These are the activations of a small neural network, seen along a few directions. Each row is one input.
In each table, some parts of the input vary, and every possible input appears once, in random order.
Descriptions start from the smaller parts, as in this example, which fits no table here: line(6) and (point or line(11) or (values(3) and ring(5))).
Shared parts are said once, and a part with two or three values counts as separate values.

Other details of the inputs vary at random and push rows far along three fixed directions, the same in every table; ignore that.

A family of inputs:
r1: [-27   4  -6  10 -22   0  34  -2 -22   2  -7]
r2: [  2   9  19   1  11   4   8   2 -24  -7  11]
r3: [ 11 -11 -11   2  -6   7  -6  -2  24  -2   5]
r4: [ 13 -20   8  -9  -8  -2  -9   0  19 -17  14]
r5: [ 10 -10  -5  -6  -3   0  -8 -19  27 -10   5]
r6: [  6  40   7  -6  18 -13 -46  19  17  77  20]
r7: [ 29 -18  -6   8  13  18 -23 -13  27 -10  13]
r8: [ 22  16  20   6  39  16 -19 -11 -20  -3  12]
r9: [  1   3   1  19   7  17  11 -14 -16  -2   6]
r10: [ -6   6  18   8   5   5   9  -5 -21   6  19]
r11: [  7  10  -8  18  12  18   8  -7 -15  -2  -5]
r12: [-11 -21   4 -19 -20 -21   2  13   6 -16  -5]
r13: [ -8 -10 -11 -17 -12 -15   4  17   7 -13 -25]
r14: [ -1   7   9  15   0  12  15  -2 -16   5  13]
r15: [ 34  -9  -9   2  31  15 -34  -8  24 -14  -2]
r16: [-20  13   2   2  -4  -9  17   7 -33   6 -22]
r17: [ 10 -14   2 -21  10  -3 -13   5  16 -27  -4]
r18: [ 21  11  -3  26  30  25 -11 -14 -11   7   6]
r19: [  3   8  -8  17  15  18   9  -7 -15  -2  -4]
r20: [-33  34 -11 -10 -40 -33  -4  11  23  78   4]
r21: [-12  -9 -22  -2 -26 -12   8  10  10   2 -22]
r22: [ -6 -29   2 -18 -28 -12  11   7  16 -29   1]
r23: [  5 -18  -4  -1  -4   1 -10   5  25   3  13]
r24: [-21  -8   6  11 -23  -1  35  -3 -29 -15  -5]
r25: [  5 -18  -4  -2  -5   4  -3   5  22  -5  12]
r26: [ 21   7  14  24  21  24  -4 -12 -12   4  24]
r27: [ -5   7  20  10   0   4   9  -7 -24   5  17]
r28: [  6  -3 -16  -7   9   0 -13   5  19  -3 -13]
r29: [-20   5  15  -4 -17 -14  24   8 -32  -6  -5]
r30: [-14  11  -6   5  -8  -4  21  -1 -28 -10 -27]
r31: [ 13  -4  -4  -5  -8  -2  -9 -17  26  -5   4]
r32: [-12 -17   2 -21 -16 -17   6  16   9 -15  -2]
r33: [ 13 -16  -8 -14  13   1 -12   8  19 -21 -13]
r34: [  3 -15   7 -15   3  -8 -12   9  13 -10   8]
r35: [  2   5   0  18  -3  12  12 -11 -14   0   3]
r36: [  6  -7   2 -19  10  -8 -21   8  17  -5  -1]
r37: [ 14  -6   4 -19  10  -3 -18   7  17 -15  -2]
r38: [-22  -5  13  -2 -18  -3  35  -1 -28 -19   3]
r39: [ -8  -9 -19 -13 -15 -11   5  10  12 -15 -28]
r40: [  0  16   7  12   1   5   8 -26 -13   6   6]
r41: [-17 -12 -25  -5 -21 -13   3  12  18  10 -18]
r42: [-13  36  -7  -5  -1 -23 -28  28  11  81  -1]
r43: [  2  16   5   9   6  10  10 -24  -8   2  10]
r44: [ -1  15  -3  11  21   9   1  -6 -19   1 -11]
r45: [ -1  16   6   8  24   7   1   0 -26   6  -7]
Each input here is: ring(5) and (point or ring(8)).
- Changing only the ring(5) part turns r30 into r44. The same change can be made to r6. Which row results? => r36
- Changing only the ring(5) part turns r38 into r22. The same change can be made to r43. Which row results? => r20
- A walk changes only the ring(5) part. It starts at r32 and steps to r2. List the rest of the walk in order. => r29, r12, r34
- List by row number the other rows that have the ring(5) part in common with r15. => r7, r8, r12, r16, r18, r24, r27, r40
- A walk changes only the ring(5) part. It starts at r9 and steps to r7. List the rest of the walk in order. => r35, r3, r1

A family of inputs:
r46: [ 15  -5  -4  27  29  30  34 -19 -62 -76 -47]
r47: [-22   8   6  37  -3  24  38   7 -42  27  24]
r48: [ 31 -54  -8 -21 -17   8  -6 -27  59 -73  11]
r49: [ 23  31  17   2  36  -3 -56  20  -2  57  21]
r50: [-35 -14  11 -10 -67 -40  28  15 -10   6  -5]
r51: [ 54 -26 -20  29  42  44 -12 -31   8 -60 -11]
r52: [-13  40  -1  41 -11   9  17 -22 -44  45  -4]
r53: [-30 -26  17 -17 -46 -34  24  24 -21 -18 -12]
r54: [ 37  15  -8   4  61  28 -29 -13  13 -12  -8]
r55: [-29  62  28  -3  19 -11   6   9 -52  52   8]
r56: [ -2  -7 -21 -45   7 -24 -38  35  54  18 -16]
r57: [ -3  20  11  16  31  14  16  10 -67 -16 -24]
r58: [-61 -13 -17 -13 -50 -18  44  27  14  22   9]
r59: [ 22   9  32 -11  38   6 -32  -2   9  15  42]
r60: [  3 -13   7 -32 -24 -28 -27   5  58  16  28]
r61: [ 37   2   8  26  10  23 -23 -20  14  21  34]
r62: [ -8   1 -41 -18 -12 -19 -27  10  66  42 -12]
r63: [-20 -29 -18 -12 -45  -8  42 -28   4 -65 -36]
- Changing only one part turns r49 into r55. The same change can be made to r47. Which row results? => r58
- What do these inputs look like to the network? => values(2) and (point or ring(8))
- Which other rows does r56 become when the values(2) part takes its other values? List them by row number. => r57
- Which other rows does r50 become when the values(2) part takes its other values? List them by row number. => r60
